These are the activations of a small network on made-up records, seen along a few directions, one row for each record.
After each row come some of the record's fields: LAZAD, SOSI, GOROZ, LUZO, LELET.
A field that a record lacks is left out.
The largest differences between rows may come from other fields.
In the rows, zero is written as 500.
Random noise pushes rows far along 6 fixed directions. That doesn't count. These rows show it; they differ only by the noise:
[602 540 335 406 549 521 568 453 549 409 442 441 285 455 516 642 547 517
 425 518 521 572 311 612 381 549]
[423 479 548 414 522 487 489 393 459 501 478 459 390 383 502 490 482 440
 475 545 634 590 553 499 628 428]
[466 607 859 745 579 425 232 305 502 662 589 442 278 559 584 660 366 710
 530 569 252 443 511 504 450 350]
[266 255 705 533 588 540 330 386 269 298 450 548 330 548 478 775 332 471
 172 724 795 485 598 589 570 196]
[495 385 507 489 578 412 288 521 642 469 626 365 535 613 587 753 561 534
 379 561 439 428 566 750 438 327]
[537 458 490 464 564 402 351 493 612 513 592 373 446 528 567 691 566 551
 418 527 435 508 513 732 470 389]
[500 536 467 499 539 586 535 394 530 419 442 477 353 517 528 575 457 496
 495 555 520 465 380 414 388 520]
[379 503 528 400 628 545 547 290 563 365 463 466 469 342 542 630 542 222
 452 611 622 646 601 579 467 375]

[584 418 341 502 403 456 462 703 554 516 669 435 614 601 507 496 589 523
 457 418 503 480 438 606 520 524]
(LAZAD vuda; SOSI diso; GOROZ vedab; LUZO fir; LELET rufos)
[475 579 533 592 427 598 552 507 632 519 568 463 692 581 595 391 493 415
 646 416 365 366 581 377 439 570]
(LAZAD fina; SOSI diso; LUZO kon; LELET rufos)
[593 773 518 620 505 630 648 398 670 510 499 477 524 477 614 519 555 378
 657 420 213 521 458 486 190 651]
(LAZAD fina; SOSI diso; LUZO kon; LELET rusam)
[526 595 441 419 495 526 599 452 513 447 459 487 423 396 450 510 549 400
 515 504 510 590 449 523 445 600]
(LAZAD fina; SOSI diso; GOROZ nobal; LUZO kon; LELET rusam)
[423 455 294 386 449 513 587 596 465 466 328 545 790 815 491 414 676 566
 605 431 606 225 492 473 415 637]
(LAZAD tapob; SOSI diso; LUZO kon; LELET rusam)
[399 187 541 694 404 641 399 676 337 338 551 559 628 789 488 623 338 572
 261 528 615 209 495 438 497 400]
(LAZAD vuda; SOSI bib; LUZO kon; LELET rufos)
[406 466 707 613 602 440 349 455 603 570 599 462 653 517 577 565 501 426
 500 506 408 523 754 562 558 339]
(LAZAD tapob; SOSI bib; LUZO kon; LELET rufos)
[510 397 397 484 454 505 405 681 402 434 393 551 402 740 448 591 440 751
 340 503 562 271 336 515 445 587]
(LAZAD tapob; SOSI diso; LUZO kon; LELET rusam)
[475 482 478 420 564 415 422 562 776 520 596 385 836 641 606 631 697 384
 595 560 394 403 714 690 375 381]
(LAZAD zubo; SOSI bib; GOROZ nobal; LUZO kon; LELET rusam)
[628 686 393 479 524 403 487 531 734 657 537 373 521 487 508 413 630 590
 712 452 236 518 447 536 413 646]
(LAZAD zubo; SOSI diso; GOROZ nobal; LUZO kon; LELET rusam)
[382 513 541 568 583 613 514 415 604 411 416 490 647 587 518 526 474 406
 544 600 480 326 590 340 337 462]
(LAZAD zubo; SOSI bib; LUZO kon; LELET rusam)
[535 537 400 464 700 499 613 283 553 337 417 491 334 371 479 799 573 352
 396 628 485 698 430 797 259 451]
(LAZAD vuda; SOSI bib; GOROZ nobal; LUZO kon; LELET rufos)
[519 350 356 289 455 502 470 638 608 526 608 395 620 335 463 309 483 372
 456 462 667 561 585 410 793 481]
(LAZAD fina; SOSI bib; LUZO fir; LELET rufos)
[527 518 387 387 480 413 463 589 486 532 478 450 473 617 414 442 526 767
 592 443 567 377 442 470 570 593]
(LAZAD zubo; SOSI diso; GOROZ nobal; LUZO kon; LELET rufos)
[517 427 382 556 525 623 646 521 559 169 461 528 638 740 567 760 525 320
 347 560 527 346 418 550 155 491]
(LAZAD futi; SOSI bib; GOROZ vedab; LUZO kon; LELET rufos)
[559 523 369 378 480 519 513 560 597 530 545 421 490 376 451 379 519 409
 547 507 470 582 415 426 581 594]
(LAZAD fina; SOSI diso; GOROZ nobal; LUZO fir; LELET rusam)
[425 351 494 519 574 473 410 512 484 387 525 494 604 686 557 761 569 449
 395 592 505 390 663 770 347 370]
(LAZAD vuda; SOSI diso; GOROZ nobal; LUZO kon; LELET rusam)
[411 613 505 401 550 521 726 297 340 385 294 617 275 281 440 480 531 352
 444 595 675 745 491 545 553 521]
(LAZAD zubo; SOSI bib; GOROZ nobal; LUZO kon; LELET rufos)
[500 325 411 519 331 603 523 754 311 380 479 538 549 702 481 498 449 573
 303 468 606 374 428 592 506 531]
(LAZAD fina; SOSI diso; LUZO kon; LELET rusam)
[414 428 612 630 519 587 504 488 411 329 479 559 490 676 554 688 437 425
 278 547 511 416 496 651 362 426]
(LAZAD sise; SOSI diso; LUZO kon; LELET rufos)
[553 487 527 584 401 455 485 574 547 608 602 489 486 513 515 457 559 558
 489 476 386 520 487 518 573 512]
(LAZAD vuda; SOSI bib; GOROZ vedab; LUZO kon; LELET rufos)
[560 830 475 476 487 399 605 365 621 762 416 473 453 453 519 184 605 624
 893 383 285 504 484 274 562 741]
(LAZAD tapob; SOSI bib; GOROZ nobal; LUZO kon; LELET rufos)
[675 405 219 267 286 369 684 741 235 541 492 454 356 345 368 390 661 610
 308 337 746 784 406 801 851 597]
(LAZAD lesal; SOSI bib; GOROZ vedab; LUZO kon; LELET rufos)
[539 464 332 388 412 663 702 568 417 358 479 551 422 320 472 356 450 290
 412 450 685 669 387 470 573 575]
(LAZAD fina; SOSI diso; LUZO fir; LELET rufos)
[585 618 526 693 407 548 370 590 573 644 618 482 625 728 569 375 396 717
 711 434 196 169 402 252 347 613]
(LAZAD lesal; SOSI diso; LUZO fir; LELET rusam)
[536 418 513 501 447 472 317 627 658 603 700 423 708 595 570 521 527 506
 475 427 406 410 597 533 580 376]
(LAZAD lesal; SOSI bib; LUZO fir; LELET rufos)
[569 704 663 711 606 459 286 291 586 647 523 460 395 580 532 644 461 642
 660 543 174 390 474 407 304 426]
(LAZAD lesal; SOSI bib; GOROZ nobal; LUZO fir; LELET rusam)
[607 558 304 375 611 469 603 480 624 438 442 522 459 390 516 687 594 400
 415 505 493 709 436 678 372 526]
(LAZAD lesal; SOSI bib; LUZO kon; LELET rufos)
[817 463  81 330 398 429 552 767 641 541 509 450 338 545 430 593 593 721
 441 372 520 542 160 705 421 672]
(LAZAD lesal; SOSI diso; GOROZ nobal; LUZO kon; LELET rufos)
[416 349 564 425 466 417 495 635 466 466 599 442 836 510 563 527 639 295
 372 435 617 602 758 817 724 361]
(LAZAD futi; SOSI bib; LUZO kon; LELET rufos)
[401 458 706 677 501 593 376 467 443 453 589 537 497 557 562 612 369 426
 385 550 409 470 554 514 372 380]
(LAZAD fina; SOSI diso; LUZO fir; LELET rusam)
[523 502 503 525 479 473 346 547 441 562 455 478 370 664 477 443 397 780
 572 516 471 248 406 238 508 565]
(LAZAD tapob; SOSI bib; GOROZ nobal; LUZO fir; LELET rusam)
[469 532 671 580 465 542 524 492 450 611 519 514 499 572 501 380 389 575
 520 486 427 458 531 360 585 488]
(LAZAD zubo; SOSI bib; LUZO kon; LELET rufos)
[521 479 455 434 422 494 566 567 549 583 508 425 598 482 493 315 522 500
 538 398 553 501 533 448 660 576]
(LAZAD sise; SOSI bib; LUZO kon; LELET rufos)
[596 336 160 249 435 464 654 678 597 363 555 455 598 364 448 557 681 296
 360 454 737 641 460 796 544 530]
(LAZAD vuda; SOSI diso; GOROZ nobal; LUZO kon; LELET rufos)
[582 538 506 493 391 386 442 634 427 788 541 414 535 537 489 163 530 692
 732 380 433 484 532 343 764 600]
(LAZAD tapob; SOSI bib; GOROZ nobal; LUZO fir; LELET rusam)
[366 476 736 596 520 507 346 358 421 570 487 523 441 482 489 376 318 634
 527 604 539 419 563 233 598 393]
(LAZAD zubo; SOSI bib; LUZO fir; LELET rufos)
[483 552 570 498 583 493 520 397 513 442 462 547 361 450 520 663 465 505
 488 579 490 551 499 535 410 449]
(LAZAD zubo; SOSI bib; GOROZ nobal; LUZO kon; LELET rufos)
[411 431 492 387 531 520 567 397 463 453 415 585 459 395 425 523 457 361
 475 554 717 604 570 384 596 410]
(LAZAD lesal; SOSI bib; GOROZ nobal; LUZO kon; LELET rufos)
[431 519 732 445 544 367 401 367 446 657 501 480 511 309 481 400 507 475
 532 525 544 646 725 529 714 429]
(LAZAD tapob; SOSI bib; LUZO kon; LELET rusam)
[655 606 353 381 497 260 412 626 739 732 570 352 600 574 582 492 747 636
 675 365 251 486 549 699 495 624]
(LAZAD tapob; SOSI bib; GOROZ nobal; LUZO kon; LELET rusam)
[436 487 537 606 629 503 400 446 552 358 456 571 488 695 502 735 447 551
 445 624 487 321 435 477 280 464]
(LAZAD tapob; SOSI diso; GOROZ nobal; LUZO kon; LELET rufos)
[521 663 385 357 521 568 697 421 516 529 400 505 441 365 464 376 552 442
 624 440 506 526 429 294 440 595]
(LAZAD zubo; SOSI bib; LUZO fir; LELET rusam)

Which values does each new row have?
[432 445 672 474 569 424 317 465 502 590 573 484 420 447 462 511 437 595
 517 559 533 509 584 421 658 298]
(LAZAD zubo; SOSI bib; GOROZ nobal; LUZO fir; LELET rufos)
[658 574 432 459 441 289 486 622 321 667 422 504 204 397 452 497 547 762
 420 326 446 700 368 789 580 600]
(LAZAD tapob; SOSI diso; LUZO kon; LELET rusam)
[619 694 407 402 591 492 634 356 570 489 437 446 371 291 535 653 705 329
 437 454 417 739 411 802 340 517]
(LAZAD sise; SOSI bib; LUZO fir; LELET rusam)
[609 612 275 480 577 642 664 481 715 311 518 494 651 503 602 579 668 243
 524 467 409 490 446 549 244 574]
(LAZAD tapob; SOSI bib; LUZO fir; LELET rufos)
[634 634 408 538 487 617 613 470 547 443 503 491 272 406 525 548 426 491
 435 458 395 581 254 466 327 596]
(LAZAD fina; SOSI diso; LUZO fir; LELET rufos)
[480 502 603 442 596 401 372 420 550 594 587 484 390 369 448 543 459 495
 507 561 538 604 540 546 572 323]
(LAZAD zubo; SOSI diso; GOROZ nobal; LUZO fir; LELET rufos)
[484 423 507 417 684 529 501 365 468 344 443 547 286 382 444 738 409 399
 339 684 623 652 412 594 397 317]
(LAZAD zubo; SOSI bib; GOROZ nobal; LUZO fir; LELET rufos)
[564 729 638 589 568 412 489 326 484 626 397 507 278 426 492 524 511 694
 562 528 272 582 387 540 365 584]
(LAZAD zubo; SOSI bib; LUZO kon; LELET rusam)
[428 505 584 531 640 484 379 345 624 476 519 498 578 440 527 706 568 391
 499 597 417 547 619 677 346 406]
(LAZAD vuda; SOSI diso; LUZO kon; LELET rusam)
[406 453 574 506 600 515 431 412 435 343 504 529 417 435 459 634 454 390
 357 622 695 588 540 572 509 358]
(LAZAD tapob; SOSI diso; GOROZ nobal; LUZO fir; LELET rufos)
[531 597 504 482 480 312 423 498 559 762 587 413 678 514 605 371 588 673
 736 396 278 418 599 511 581 542]
(LAZAD lesal; SOSI bib; LUZO fir; LELET rufos)
[370 428 602 592 469 390 453 518 343 514 489 533 556 699 513 544 501 650
 438 537 524 352 590 499 546 460]
(LAZAD vuda; SOSI bib; GOROZ vedab; LUZO kon; LELET rufos)
[440 424 506 426 494 437 453 538 470 527 500 470 551 467 440 441 589 490
 499 529 621 497 673 543 653 413]
(LAZAD zubo; SOSI bib; GOROZ nobal; LUZO kon; LELET rusam)
[618 626 454 451 420 405 582 542 587 681 532 418 562 403 543 254 623 593
 667 371 376 601 531 545 613 629]
(LAZAD zubo; SOSI bib; LUZO kon; LELET rufos)
[383 510 593 528 553 542 427 423 785 583 573 428 823 524 564 369 479 346
 726 493 406 340 710 226 538 476]
(LAZAD tapob; SOSI bib; LUZO kon; LELET rufos)
[303 425 675 642 575 503 299 395 547 524 536 518 615 694 575 561 377 549
 588 645 503 196 636 254 452 371]
(LAZAD vuda; SOSI bib; GOROZ nobal; LUZO fir; LELET rufos)
[394 484 357 254 585 456 703 461 463 383 408 515 666 291 496 560 686 136
 429 515 763 703 711 798 553 479]
(LAZAD vuda; SOSI diso; LUZO kon; LELET rusam)
[439 497 674 521 567 213 309 438 480 705 568 430 497 522 548 587 562 672
 543 504 406 461 688 728 642 386]
(LAZAD vuda; SOSI bib; GOROZ nobal; LUZO kon; LELET rufos)
[598 475 228 331 463 404 685 598 502 544 453 490 524 427 477 382 661 470
 562 431 566 603 441 619 592 660]
(LAZAD vuda; SOSI bib; GOROZ nobal; LUZO kon; LELET rufos)
[308 335 539 458 368 530 557 625 261 411 422 591 640 582 458 364 450 460
 455 540 785 400 663 282 699 478]
(LAZAD futi; SOSI bib; GOROZ vedab; LUZO kon; LELET rusam)
[482 614 495 511 446 495 528 465 475 683 476 467 527 493 517 278 507 552
 682 419 436 428 507 397 515 604]
(LAZAD vuda; SOSI diso; LUZO fir; LELET rusam)
